A small network was shown many inputs. Here are its activations along a few directions, one row for each input.
In each table, some parts of the input vary, and every possible input appears once, in random order.
Descriptions start from the smaller parts, as in this example, which fits no table here: one of 8 places around a ring, together with either a single point or one of 11 places along a line or (one of 3 separate values, together with one of 4 places along a line).
Shared parts are said once, and a part with two or three values counts as separate values.
In the rows, 128 means zero.

Other details of the inputs vary at random and push rows far along three fixed directions, the same in every table; ignore that.

Rows:
R1: [140 195 169 165 180 121 122 117  81 111 143 168  95]
R2: [134 209 127 148 175 120 102 165 170 151 121 136 127]
R3: [181  74 134 151 126 116 153 135 109  34 144 162 122]
R4: [ 46 212 144 115 152 122 105 103 122 218 121  88 114]
R5: [112  77 118  91  95 135 144 116 131 134 128 101 150]
R6: [175  71 138 149  99 136 153 123  94  60 146 157 127]
R7: [183 168 111 100 201  95  62 183 204 174  57 159 150]
R8: [105 160 181 167  96 149 150  88  44 119 170 126 106]
R9: [ 86 101 140 140  69 153 160  83  70 127 160 103 114]
R10: [ 84 121 139 144  64 164 173 108  97 116 183  90 132]
R11: [135 203 168 153 170 112 103 135 111 139 125 146 113]
R12: [ 85 125 108  82 132 122 116 119 159 187 106  94 140]
R13: [134  93  90 136 106 130 143 155 175  95 134 114 139]
R14: [ 69 125 134 156  62 159 175 106  98 114 183  81 124]
R15: [ 68 141 131 107 115 139 133  95 109 179 134  94 122]
R16: [ 83  88  90 107 101 129 132 108 143 158 113  94 123]
R17: [142 178 117 102 194  95  80 159 186 174  79 137 136]
R18: [145 138 167 152 115 143 138 112  72 106 151 150 120]
R19: [130 190 138 125 172 123  88 135 134 182 101 147 120]
R20: [148  60  80  89 110 112 114 152 192 139  85 111 158]
R21: [101  80 101 121  89 133 138 110 129 136 123 104 124]
R22: [143  71 110  99 114 122 138 132 148 109 119 122 147]
R23: [183 184 159 167 198 116 109 137 100  94 126 198  97]
R24: [162  75  60 108 131 115 122 182 228 108  99 123 157]
R25: [152  88  95 119 111 137 140 160 173 100 133 126 152]
R26: [ 91 154 163 132 104 138 137 102  88 150 148 102 126]
R27: [165  61  75  99 127 101 106 165 202 122  78 126 152]
R28: [187 195 187 161 185 118 110 144  90  96 136 188 118]
R29: [ 78  86 110  78  96 138 140 103 136 167 126  83 146]
R30: [187 194 180 168 178 117 108 145  93  99 132 185 114]
R31: [126 117  85 102 155 112 100 140 178 164  84 127 128]
R32: [ 93 208 166 139 155 140 112 101  82 179 136 133 104]
R33: [194  69 127 162 118 120 143 139 111  37 135 172 119]
R34: [ 27 165 156 115  94 148 147  70  76 193 159  68 117]
R35: [103 180 119  94 180 116  87 133 161 206  90 123 130]
R36: [177 146 146 165 139 139 142 154 119  64 162 166 128]
R37: [174  68 129 149 107 136 153 121  95  58 145 163 119]
R38: [168  88 124 158 101 144 167 145 123  45 168 146 133]
R39: [ 67  93  98 102  97 130 139 102 136 163 123  82 126]
R40: [153  68 111 103 110 122 133 139 152 109 114 125 150]
Description of these inputs: one of 4 places along a line, together with either one of 2 separate values or one of 8 places around a ring.
Q: The inputs of R6 and R8 match in every part but the place on the line of 4. If R38 is changed in the same way as R6 into R8, which row does it become?
A: R24
Q: Change only the choice among 2 separate values in R2. List by row number the other rows that result.
A: R24
Q: List by row number the other rows that have the place on the line of 4 in common with R32.
A: R5, R7, R18, R19, R25, R28, R29, R35, R36
Q: A walk changes only the place on the line of 4. It starts at R39 and steps to R1. List the rest of the walk in order.
A: R15, R35
Q: Change only the place on the line of 4 in R27. List by row number the other rows that result.
A: R7, R20, R30

Rows:
R41: [ 92 102 119 114 111 137 143  97 106 139 137 110 120]
R42: [159  59 101 121  98 131 139 137 144  96 121 135 140]
R43: [130 151 145 135 167 117 122 117 108 122 129 151 109]
R44: [174 115 102 113 192  89  97 159 178 109  84 164 126]
R45: [ 98  67 102  87  83 141 146 110 137 148 129  93 147]
R46: [177 128 127 117 173 103 108 155 157 107 103 158 135]
R47: [182 124 169 174 116 133 147 135  80  52 160 165 123]
R48: [192 116 148 159 144 133 142 135  93  55 147 186 117]
R49: [ 64 154 143 118  76 153 127 105 112 198 139  74 140]
R50: [174  98 127 117 137 128 128 146 138  96 125 153 144]
R51: [104 174 147 133 124 129 115 121 115 168 126 111 124]
R52: [133 163 174 142 145 132 136 111  80 116 151 147 117]
R53: [169  82 111 136 126 115 130 142 142  85 115 146 128]
R54: [154 114 158 169  97 143 153 114  73  72 164 148 116]
R55: [158  78  86  96 118 122 109 162 191 141  92 125 159]
R56: [ 86  94  86  91 113 114 116 122 169 175  95  87 137]
R57: [ 92 120 137 114 112 128 141 102 108 142 137 103 126]
R58: [160  96 138 134 109 144 147 130 105  87 146 149 135]
R59: [ 84 183 166 136 116 135 127 103  88 168 144 103 121]
R60: [139 204 147 153 175 116  93 136 126 157 110 152 109]
R61: [ 96  64  96  90  91 138 147 105 136 143 125  96 139]
R62: [150 132 133 108 149 114 113 148 152 128 111 134 146]
R63: [118 212 165 160 176 131 111 111  80 146 137 158  91]
R64: [171 136 118 130 174  97 102 155 160 117  95 157 127]
R65: [108 180 142 139 142 132 112 116 112 169 124 129 112]
R66: [106  96 128 152  53 166 187 128 115  76 195  93 145]
R67: [ 88 178  99 127 142 129 119 153 188 170 126  95 133]
R68: [ 96 238 144 173 173 129 120 141 131 144 153 129 102]
R69: [101  94 123 153  58 161 188 121 114  76 191  93 135]
R70: [121 178 141 150 158 125 109 121 110 147 123 147 103]
R71: [154 129  82  94 182 105  85 161 202 168  67 145 137]
R72: [ 69 104  98 106  93 127 125 110 143 178 111  77 128]
R73: [169  85 135 134 139 121 149 123 109  64 140 161 122]
R74: [ 96 172 149 117 121 130 114 125 125 179 123  99 141]
R75: [ 96 110 125 140  95 139 141 101 103 132 137 111 113]
R76: [151  76  99  80 130 119 119 151 181 135  99 123 161]
Q: The inputs of R43 and R52 match in every part but one. If R63 is changed in the same way as R43 into R52, which row does it become?
A: R48
Q: What is each input in this table made of?
A: one of 4 places along a line, together with either a single point or one of 8 places around a ring
Q: A walk changes only the place on the line of 4. It starts at R56 and steps to R64. List the rest of the walk in order.
A: R59, R74
Q: Change only the place on the ring of 8 in R60. List by row number the other rows that result.
A: R53, R57, R61, R64, R65, R71, R73
Q: Change only the place on the ring of 8 in R55. List by row number the other rows that result.
A: R47, R49, R50, R58, R62, R74, R76
